A small network was shown many inputs. Here are its activations along a few directions, one row for each input.
In each table, some parts of the input vary, and every possible input appears once, in random order.
Descriptions start from the smaller parts, as in this example, which fits no table here: one of 3 separate values, together with either a single point or one of 11 places around a ring or (one of 4 places along a line, together with one of 8 places around a ring).
Shared parts are said once, and a part with two or three values counts as separate values.

Other details of the inputs shift rows strongly along two fixed directions, in all tables alike. That doesn't count.

Rows:
r1: [ 31  12  -7 -47  18   4   7  12   5 -23 -30  37]
r2: [-26  -4 -12   7 -75 -29   0 -22 -23 -19  68 -21]
r3: [ 32   3 -15 -34  29   1   0  -1 -22  -9 -11  57]
r4: [ 36  20  -6 -49  25  -4   4   0 -17 -10 -12  39]
r5: [ 34  -4  14   6  81  35  -7  25  16  42 -60  27]
r6: [ -5  -2 -38 -41 -77 -43   6 -33 -50 -59  75  36]
r7: [-36 -20   2  60 -39  -1 -11  -7  -2  25  40 -37]
r8: [ 30  13  -8 -48  16   2   8  12   4 -24 -30  38]
r9: [ -9   4   2   6 -23  -4   2  -3   0   6  18 -27]
r10: [ -8  -6  -6  -8 -39 -11   3   3   9 -26  10   3]
r11: [-33 -28  32  99  13  33 -19  19  36  76  -9 -67]
r12: [ 39  12  19   0  83  31  -9  22   9  49 -53  19]
r13: [-54  11 -13 -15 -38 -43  22 -52 -22 -76  36 -29]
r14: [ 40  13  20  -5  83  32  -9  24  13  46 -56  10]
r15: [ 25  -8 -17 -30  20   2   4   6  -9 -17 -22  65]
r16: [ -1  -3  -9   2 -22 -11  -4 -11 -22  -2  32  11]
r17: [ -66    3   43   79   35   14    2  -14   40   27  -24 -117]
r18: [ -1   6  -8 -18 -27 -10   4   0  -2 -16  11  -2]
r19: [-31 -14  14  44 -36   4  -6  13  33  14   5 -47]
r20: [-26  -6  14  40 -29   6  -5   8  22  24  13 -59]
r21: [ -6 -21 -16   5 -24  -6   0  -3  -8 -14  15  29]
r22: [ 36  19  -6 -52  25  -1   9   1 -12 -14 -16  33]
Each input here is: one of 2 separate values, together with either a single point or one of 10 places along a line.
The inputs of r13 and r17 match in every part but the choice among 2 separate values. If r12 is changed in the same way as r13 into r17, which row does it become?
> r16

Rows:
r23: [-63 -10  -3  31 -77 -19  16 -23   8 -26  47 -76]
r24: [  0  15  -5 -29   6 -23   8 -24 -23 -31  10  19]
r25: [-24 -19  16  56 -11  17 -12  24  38  34 -15 -34]
r26: [ 14   5  14 -13  18   8   0  21  30  -2 -39   7]
r27: [  4 -25  35  78  25  51 -22  46  51  90 -30 -46]
r28: [-10   0 -22 -24  -7  -3  19  -8  -8 -30  -6   7]
r29: [ 22   7  -7 -42 -25 -10   6  12   6 -27  -4  31]
r30: [ -60  -26  -22   37 -110  -36   -1  -23  -13  -36   75  -18]
r31: [ 13  21 -10 -55  18  -2  19  -6  -2 -41 -23   5]
r32: [-29  -1  31  52  10   7 -12   2  28  23  -7 -57]
r33: [ 27   0 -18 -25  20  -3  -1 -14 -40   0  17  46]
r34: [ -9   6  -5 -23 -14 -26   8 -19  -9 -43   8  20]
r35: [ 14  18  15   0  33   8  -1   0  -4  31  -9 -11]
r36: [ -35  -16    5   42 -101  -13   -5    7   16   14   60  -56]
r37: [ 11   9 -18 -24  13 -10   2 -13 -32  -7   7  37]
r38: [ 41   1  -7 -26  14  17  -4  33   8  21 -30  43]
r39: [ 42 -12 -17 -24 -16  10  -5  22 -10  14  10  47]
r40: [  1  -3  27  42 -17  24 -17  35  39  56  -4 -55]
r41: [-55 -34 -21  44 -98 -34  -4 -35 -27 -30  91 -16]
r42: [ 20  -5  -1  -4   5  15  -5  29  18  17 -28  24]
r43: [ -1   0 -15 -20   3 -15   3 -11 -15 -31  -5  43]
r44: [ 13  -8 -20 -28  15   7  15  -5 -13 -18  -8  22]
r45: [ 25 -14 -13 -20  -3   3  -3  12  -2 -12  -5  48]
r46: [ -4   1 -26 -36  -6  -7  21 -10 -12 -37  -8  19]
r47: [ 28  13 -10 -58  -4 -12   3   8   2 -46 -17  44]
r48: [  5   4   2  -1  47   4  -2  -3  -4   2 -29  25]
r49: [ 14  19  -9 -41   8 -18   8 -19 -28 -23   9  26]
r50: [ -3  -3  45  61  19  39 -20  44  62  70 -36 -71]
r51: [ 27  14  -6 -18  41   9  -2   1 -22  22 -14  31]
r52: [ 30  -9   2  -6  43  19  -5  16   6  13 -32  40]
r53: [ 38   3   4   2  57  24  -8   6 -19  50 -11  22]
r54: [ -3  10  14  -1  32  -4   2  -9   3  -7 -19   0]
r55: [ -5  11   5 -19  18   6  20  -2  15 -15 -28 -23]
r56: [ 12  22  -5 -38  21 -18   2 -20 -25 -30   3  21]
r57: [ -60  -15  -12   29 -119  -43   -3  -28   -8  -46   85  -44]
r58: [-28  -7  29  50  -4   9  -6  11  37  26 -12 -51]
r59: [ 19  23  -5 -36  18 -13   0 -15 -26 -14   7  19]
r60: [-57 -30 -21  50 -93 -35  -6 -43 -40 -17 104 -29]
r61: [ 17  20  14 -18  60   3  -3  -2   2  -6 -36  12]
r62: [-18 -20  41  96  63  42 -21  14  32  84 -28 -58]
r63: [ 26  26  -5 -38  16  -9  -1 -11 -29  -3  11  17]
r64: [  8   8 -16 -26  22 -13   3 -16 -29 -19  -3  44]
r65: [-21   6  39  51  50  40   0  20  51  50 -49 -96]
r66: [ 12  -8 -20 -26  11   7  15  -5 -13 -17  -5  20]
What do these inputs look like to the network?
> one of 4 places along a line, together with either one of 2 separate values or one of 9 places along a line
The inputs of r25 and r47 match in every part but the place on the line of 4. If r43 is changed in the same way as r25 into r47, which row does it become?
> r32
The inputs of r56 and r64 match in every part but the place on the line of 4. If r40 is changed in the same way as r56 into r64, which row does it become?
> r38
List by row number the other rows that have the place on the line of 4 in common with r53.
> r27, r33, r39, r41, r44, r45, r52, r60, r62, r66
A walk changes only the place on the line of 9. It starts at r35 and steps to r49. List the rest of the walk in order.
> r24, r54, r34, r58, r26, r29, r36
